Each row below holds a small network's activations on one input, seen along a few directions.
Each table varies a few parts of the input and shows all the possible inputs, shuffled.
Descriptions start from the smaller parts, as in this example, which fits no table here: one of 4 places along a line, together with either a single point or one of 11 places around a ring or (one of 3 separate values, together with one of 5 places around a ring).
Shared parts are said once, and a part with two or three values counts as separate values.
In the rows, 128 means zero.

Other details of the inputs vary at random and push rows far along three fixed directions, the same in every table; ignore that.
To show where, the next rows are all for the same input, with only those details redrawn:
[121  48 219 135  94 151  31  80 145 134 131]
[115 132 107 106 117 125 128 120 133 125 132]
[118 162  84 157 136 103  91 134 132 152 144]
[137 123 141 114 133 136 139 139 117 135 147]
[113 125 112 106 114 127 120 115 135 124 130]
[138 123 140 114 134 135 141 141 117 134 148]
[138 124 139 114 134 135 141 141 117 135 148]
[115 155  92 157 130 104  83 129 135 152 141]

Rows:
R1: [125 128 110 111 111 111 125 118 132 106 128]
R2: [115 121 114 123 119 127 128 117 150 110 108]
R3: [133 131 149 122 139 135 152 134 102 136 126]
R4: [114 153 105 178 139 114 100 126 131 154 109]
R5: [140 113 157 114 133 131 138 137 126 113 141]
R6: [145 116 140 123 126 144 142 141 128 137 141]
R7: [135 145 144 177 155 114 100 149 126 142 147]
R8: [109 132 119 123 124 127 140 113 122 124 100]
R9: [119 128 111 119 111 133 130 114 134 132 110]
R10: [149 124 147 130 141 135 156 143 124 120 126]
R11: [122 120 112 111 111 128 119 115 144 115 134]
R12: [151 134 137 178 146 121 101 150 133 141 147]
R13: [125 135 111 112 121 111 134 127 130 106 123]
R14: [103 127 116 121 127 132 128 110 145 115 107]
R15: [125 130 111 117 114 113 129 120 135 105 116]
R16: [122 119 113 112 111 125 122 117 148 109 132]
R17: [115 121 110 109 113 135 120 116 140 126 129]
R18: [124 127 112 108 109 123 127 117 128 123 120]
R19: [109 125 112 123 117 140 133 112 137 132 104]
R20: [137 120 151 122 143 142 150 141 128 117 135]
R21: [137 139 133 136 155 147 179 150 112 139 125]
R22: [149 117 148 175 129 122  83 139 141 142 148]
R23: [136 139 134 114 146 142 161 145 107 138 143]
R24: [152 114 151 120 125 126 141 138 117 114 142]
R25: [118 128 108 111 114 114 122 119 143 109 133]
R26: [146 134 140 168 135 107  84 139 117 145 154]
R27: [130 120 114 118 104 120 120 116 147 110 120]
R28: [100 130 117 122 128 139 134 113 135 126 109]
R29: [143 116 149 119 136 138 145 143 130 114 142]
R30: [143 131 134 125 139 149 163 148 117 142 135]
R31: [129 123 160 122 147 139 148 138 122 123 127]
R32: [132 157  79 169 125  98  89 131 140 142 135]
R33: [114 128 115 124 114 134 133 111 132 131 101]
R34: [127  59 219 160 112 147  60  92 145 130 104]
R35: [119 127 110 109 111 118 120 117 140 116 136]
R36: [110 133 114 119 118 126 131 111 122 128 103]
R37: [144 133 146 130 152 131 164 144 109 125 120]
R38: [119 129 114 119 119 116 129 116 135 109 106]
R39: [150 119 142 122 125 140 144 142 121 136 136]
R40: [153 121 133 119 129 136 155 147 127 125 146]
R41: [106 178  85 171 156 104 115 139 124 157 126]
R42: [135 115 155 135 142 145 147 135 130 127 119]
R43: [120 127 112 104 110 121 124 116 127 122 123]
R44: [151 116 149 123 129 132 147 142 128 114 131]
R45: [130 130 154 124 144 138 158 137 104 131 121]
R46: [141 149 130 170 156 137 112 147 115 163 153]
R47: [115 139 108 107 119 124 135 115 120 127 115]
R48: [114 131 106 104 116 125 129 121 133 125 131]
R49: [142 158 138 178 165 112 119 151 110 150 136]
R50: [101 123 118 117 119 140 121 105 137 128 110]
R51: [101 135 113 113 123 130 132 112 129 129 113]
R52: [145 140 133 121 140 136 161 144 101 139 133]
R53: [127 129 109 111 106 115 127 117 132 113 125]
R54: [145 125 153 119 143 130 154 141 113 114 131]
What do these inputs look like to the network? -> one of 6 places around a ring, together with one of 9 places around a ring
Changing only the place on the ring of 6 turns R6 into R43. The same change can be made to R21. Which row results? -> R45
Changing only the place on the ring of 6 turns R24 into R25. The same change can be made to R36. Which row results? -> R51
Which other rows does R42 become when the place on the ring of 6 takes its other values? List them by row number. -> R14, R31, R34, R37, R49

Rows:
R55: [147 138 128 162 125 111 105 129 118 137 127]
R56: [100 103 135  68 106 146 124  92 122 120 114]
R57: [152 122 151 120 157 145 166 161 134 121 155]
R58: [106 100 140  83  93 145 134  89 118 121 100]
R59: [ 96 126  89 128 103 139 103 100 149 149 111]
R60: [139 129  94  89 118 143 193 143 147 110 116]
R61: [141 137 131 155 130 113 105 130 119 128 139]
R62: [104 154  93 118 124  90 112 115 135 108 120]
R63: [129 141 134 165 158 107 118 142 138 115 122]
R64: [133 133 142 165 139 102 104 135 132 127 117]
R65: [122 148 134 151 152 121 107 129 106 149 127]
R66: [154 108 171 142 141 145 156 141 127 108 125]
R67: [150 114 156 109 144 142 153 153 128 123 161]
R68: [130 134 137 174 151 114 110 137 139 115 130]
R69: [109 157  81 107 122  92 113 125 133 115 137]
R70: [164 112 164 142 140 146 173 148 122 113 115]
R71: [136  97 187 122 124 151 134 116 101 135 117]
R72: [128 138 139 159 148 103 100 135 131 119 128]
R73: [100 112 131  69 112 142 137  96 116 117 107]
R74: [ 88 125  94 125  91 121  77  82 136 145 102]
R75: [144 120 127 158 119 126  92 135 145 149 138]
R76: [166 119 146 119 137 156 166 156 121 128 165]
R77: [143 138 126 148 128 114 101 134 117 135 151]
R78: [113 148 134 146 138 126 107 125 102 167 140]
R79: [137 132 134 168 134 116 102 128 131 124 128]
R80: [118 134 122 155 153 148 111 138 139 159 136]
R81: [143 133 115 163 136 136 111 141 147 140 151]
R82: [111 144 141 150 138 124 102 119 101 162 130]
R83: [112 133  80 121 101 116  94 107 151 121 133]
R84: [ 78 154  95 123 116 114 116  92 123 134  92]
R85: [153 117 165 107 133 123 150 148 106 123 143]
R86: [135 130 115  83 110 119 178 126 119  99 107]
R87: [151 134 114 153 122 123 107 139 127 150 147]
R88: [145 137 128 153 123 105  98 135 118 142 133]
R89: [132 185  80 123 155  90 149 160 111 126 152]
R90: [110 145  79 119 115 108 106 121 146 116 147]
R91: [117 141  79 121 116 111 122 130 157 127 128]
R92: [107 141 149 170 150 127 110 122 115 151 108]
R93: [118 135 121 147 147 143 104 134 131 163 143]
R94: [122  95 186 136 147 157 127 116 128 122 100]
R95: [129 119 120  93 110 124 171 121 133  93  93]
R96: [120 141 139 163 158 127 108 131 117 145 115]
R97: [163 118 154 111 126 132 152 149 105 130 145]
R98: [119 186  31  92 129  94 181 154 133 122 134]
R99: [137 145 127 168 153 107 137 152 136 123 113]
R100: [136  94 186 135 130 133 113 122 130 102 134]
R101: [151 116 148 120 140 146 149 152 129 122 170]
R102: [151 112 176 117 133 122 145 140 110 117 131]
R103: [114 133  68 138 102 127 103 109 172 127 107]
R104: [122 159  71  55 130 116 202 145 127  99 142]
R105: [131 135 108  66 115 117 179 139 119 105 131]
R106: [ 80  64 162 115  83 153  87  54 165 102  53]
R107: [115 197  82 150 179 124 206 164 108 139 107]
R108: [166 113 156 117 121 141 143 141 107 131 147]
R109: [140 102 176 120 124 129 107 126 116 115 157]
R110: [168 108 148 119 125 158 155 147 126 133 148]
R111: [157 107 163 116 123 140 130 136 111 123 159]
R112: [113 155  78 115 118 100 116 125 132 114 148]
R113: [151 143 119 154 126 112 110 137 113 144 139]
R114: [ 96  86 131  95  92 168 132  87 158 123  95]
R115: [145 131 133 173 129 116 104 129 129 132 116]
R116: [114 132 126 140 140 134  91 124 122 161 143]
R117: [131  90 171 115 115 162 125 117 115 149 136]
R118: [152 125 141 127 152 149 168 162 134 120 166]
R119: [113  95 175 123 130 174 135 116 135 146 124]
R120: [116 134  81 121  97 107 100 113 149 129 118]
R121: [111 139 127 153 141 145 114 132 124 171 140]
R122: [135 134  99  81 134 139 208 154 144 106 125]
R123: [ 95  87 152 104  95 148 119  78 140 109  74]
R124: [147 145 122 173 146 112 139 151 132 127 110]
R125: [131 140 133 152 138 105 101 133 121 121 149]
R126: [ 82  90 147  81  90 155 109  73 138 127 106]
What do these inputs look like to the network? -> one of 8 places along a line, together with either one of 3 separate values or one of 6 places around a ring
Changing only the place on the line of 8 turns R106 into R71. The same change can be made to R124. Which row results? -> R86
Changing only the place on the line of 8 turns R109 into R90. The same change can be made to R77. Which row results? -> R83
Which other rows agree with R67 in the place on the line of 8? List them by row number. -> R59, R75, R76, R91, R93, R101, R110, R121
Which other rows does R122 become when the place on the ring of 6 takes its other values? List them by row number. -> R57, R60, R81, R103, R118
Which other rows agree with R96 in the place on the line of 8? List them by row number. -> R64, R72, R79, R92, R95, R100, R115, R123
